A small network was shown many inputs. Here are its activations along a few directions, one row for each input.
In each table, some parts of the input vary, and every possible input appears once, in random order.
Descriptions start from the smaller parts, as in this example, which fits no table here: one of 4 places along a line, together with either a single point or one of 9 places along a line or (one of 3 separate values, together with one of 8 places around a ring).
Shared parts are said once, and a part with two or three values counts as separate values.

Other details of the inputs shift rows strongly along three fixed directions, in all tables alike. That doesn't count.
These rows show it; all are for the same input, with only those details redrawn:
[ -1 -26  22 -21  -4  -7 -26  16   0  36   6]
[-10  10   8  10  20  25  15 -28   5 -11  14]
[-13  17   6  20  25  29  23 -49   7 -22  19]
[ -2  -3   4 -21  15  30   2  49   1  19  -9]
[ -1  -4   5 -23  15  29   0  52   1  20 -10]
[ 15  25  -7  17 -90  42 -34  25  -8  -3  20]
[-4  2  5 -9 15 28  5 23  3  9 -1]

Table:
x1: [ -9 -19  22  -9  -6 -20 -16 -36   2  20  22]
x2: [ -3  12  -3  24  22  -5  22 -47   7 -37   9]
x3: [  7  35  -4  31 -71  38 -17 -20  -5 -19  28]
x4: [  0   3 -14  -4  15  -3  15  27   1  -2 -20]
x5: [ 23  28 -23  24 -84  10 -22   7 -12 -23   6]
x6: [  2 -33   7  -6 -12 -52 -24 -11   0  22   0]
x7: [ -3  -1  -9   2  10 -13  12  -7   0  -7 -14]
x8: [ -5  11  -9  22  17  -7  28 -43   4 -28   1]
x9: [ -2   0   7 -22  15  28   2  46   2  21  -9]
x10: [  3   2 -13 -13  13   1  11  33  -3  -2 -25]
x11: [  7 -37  14 -14 -13 -48 -26  -7  -3  22   0]
x12: [ -1  11 -18   6  20  -5  19   3   2 -11 -16]
x13: [  1   4 -13  -7  15  -1   8  35  -5  -4 -22]
x14: [ -1   5 -17  -7  14  -3  12  32  -1   0 -27]
x15: [ -1  11 -17   9  22  -1  26  -9   1 -16 -14]
x16: [  0   5 -11   7  23  -1  17   7  -2 -17  -8]
x17: [ 11  26 -10  14 -85  36 -25  13  -6  -8  24]
x18: [  2 -36  26 -27 -12 -18 -38  21  -1  47   6]
x19: [ -6   4   1 -13  10  22   9  12   2   6   4]
x20: [ -6  18  -9  29  26  -3  29 -45   2 -38   5]
x21: [  5 -14  12   6   1 -47 -16 -47   2   1   9]
x22: [  1   6  -6  -2  16  -6   9   4   1 -13 -13]
x23: [  7 -35  16 -13 -14 -52 -27 -13  -3  24   1]
x24: [ -3   3 -11  14  14  -5  20 -19   2 -20  -4]
x25: [  2 -21  17   5  -3 -50 -18 -47   2   2  12]
x26: [-9  4 -1 -6 21 25 16  1  5 -3  7]
x27: [-8  6 10 -7 15 22  6  5  2  9  1]
x28: [  4 -18   8   5   0 -49 -18 -32  -4   8   5]
The inputs of x6 and x14 match in every part but one. If x11 is changed in the same way as x6 into x14, which row does it become? -> x10
What do these inputs look like to the network? -> one of 4 places along a line, together with either one of 2 separate values or one of 5 places around a ring

Table:
x29: [ -4  15  -8  15  -1   2   4 -13  -1 -12   4]
x30: [ -3  12   0  15  10   5   7 -15   2 -19  10]
x31: [ -4   2  -1  -5  21  -3   6   9   0   2 -12]
x32: [ -4   2   3 -15  12  13  10   5   6   5   0]
x33: [ -4 -11   4 -23  12   6   0  18  -2  17  -1]
x34: [  0  13  -9 -11  -5  30   9  25  -1  -1   0]
x35: [ -3   3  -1 -21   0  20   4  36  -1   8  -5]
x36: [ 2 -8 -1 -4 21  0  9 12  2  1  0]
x37: [ -3 -23   3 -12  14 -20  -1   1   4  11  -6]
x38: [ -5   3  -9  15   1  -1  13 -25   5 -18   6]
x39: [  0 -21   8  -9  20 -16  -1  10   1  10   0]
x40: [  8  11  -3  19 -14  10   3 -27   0 -24  12]
x41: [ -2 -10   9   5  15 -13   5 -21   2  -7   7]
x42: [  8 -28  14  -1 -15 -33 -24 -19  -2  16  16]
x43: [  3 -11   0 -10  -9 -21 -20  16  -2  23  -3]
x44: [ -2  15   3  16  14   6  10 -22   2 -25   7]
x45: [  0 -10   3 -13  16 -20   3   3  -1  11 -16]
x46: [ -5  12 -14  13  -1  -1  15 -12  -1 -12  -1]
x47: [  2  19  -5  13   1   9   6 -23  -2 -17   0]
x48: [ -4  12  -2  12  21   6  12 -15   4 -17   8]
x49: [ -3 -13   3 -15  25 -16  -4   9   0  19 -11]
x50: [ 19  19 -13   8 -86  35 -32  57  -6  12   0]
x51: [ -3   2  -6  -2  10  -7  12   2  -1  -2 -13]
x52: [ -1   7  -5  11   2   5  13 -26   4 -22   1]
x53: [  0  14  -3 -13  -4  27   9  26   3  -1  -4]
x54: [ -2  11 -10   0  -6  37   4  42  -4   4 -10]
x55: [  2  14 -12   7 -22  35  -2  28  -4   0  -3]
x56: [  3  11  -4  19 -30   2  -3 -27   0 -24   7]
x57: [  6 -30  23 -12   3 -35 -20 -11  -1  18   4]
x58: [ -1   5  10   1  30   0   8 -14   3 -12  -2]
x59: [ -7  -3   3 -14  11   9   5   7  -1   7   3]
x60: [  2 -11   1  14 -45 -23 -21 -23  -2  -2  16]
x61: [  3  14 -11   5   7   5  16 -12  -1 -14  -9]
x62: [ 7  8  3  2  0  6 -4  2 -1 -7  0]
x63: [ -4 -13   6 -10  12   5  -4  17   1  24  -6]
x64: [  0 -16  11 -13  26 -15  -5   8   3  13  -3]
x65: [-5  2  6  0  7 10  3  4  3  9 -2]
x66: [ -4   2  -1  -7   2  23   1  40  -1  12 -12]
x67: [ -6   5  -5  13   6   2  17 -21   3 -23   0]
x68: [  6  12   4  17 -35  -9 -21 -29  -4  -8   9]
x69: [ -2 -18  -2 -12  12 -29  -1   3  -1  20  -8]
x70: [ 10 -21   5   2 -60 -45 -42 -21  -7  24  13]
The inputs of x42 and x41 match in every part but one. If x37 is changed in the same way as x42 into x41, which row does it become? -> x67
What do these inputs look like to the network? -> one of 6 places around a ring, together with either one of 2 separate values or one of 5 places around a ring
Change only the place on the ring of 5 in x46. List by row number the other rows that result. -> x29, x30, x39, x60
Change only the place on the ring of 6 in x70. List by row number the other rows that result. -> x45, x46, x51, x61, x69
Which other rows agree with x61 in the place on the ring of 6? List them by row number. -> x32, x40, x47, x50, x52, x62
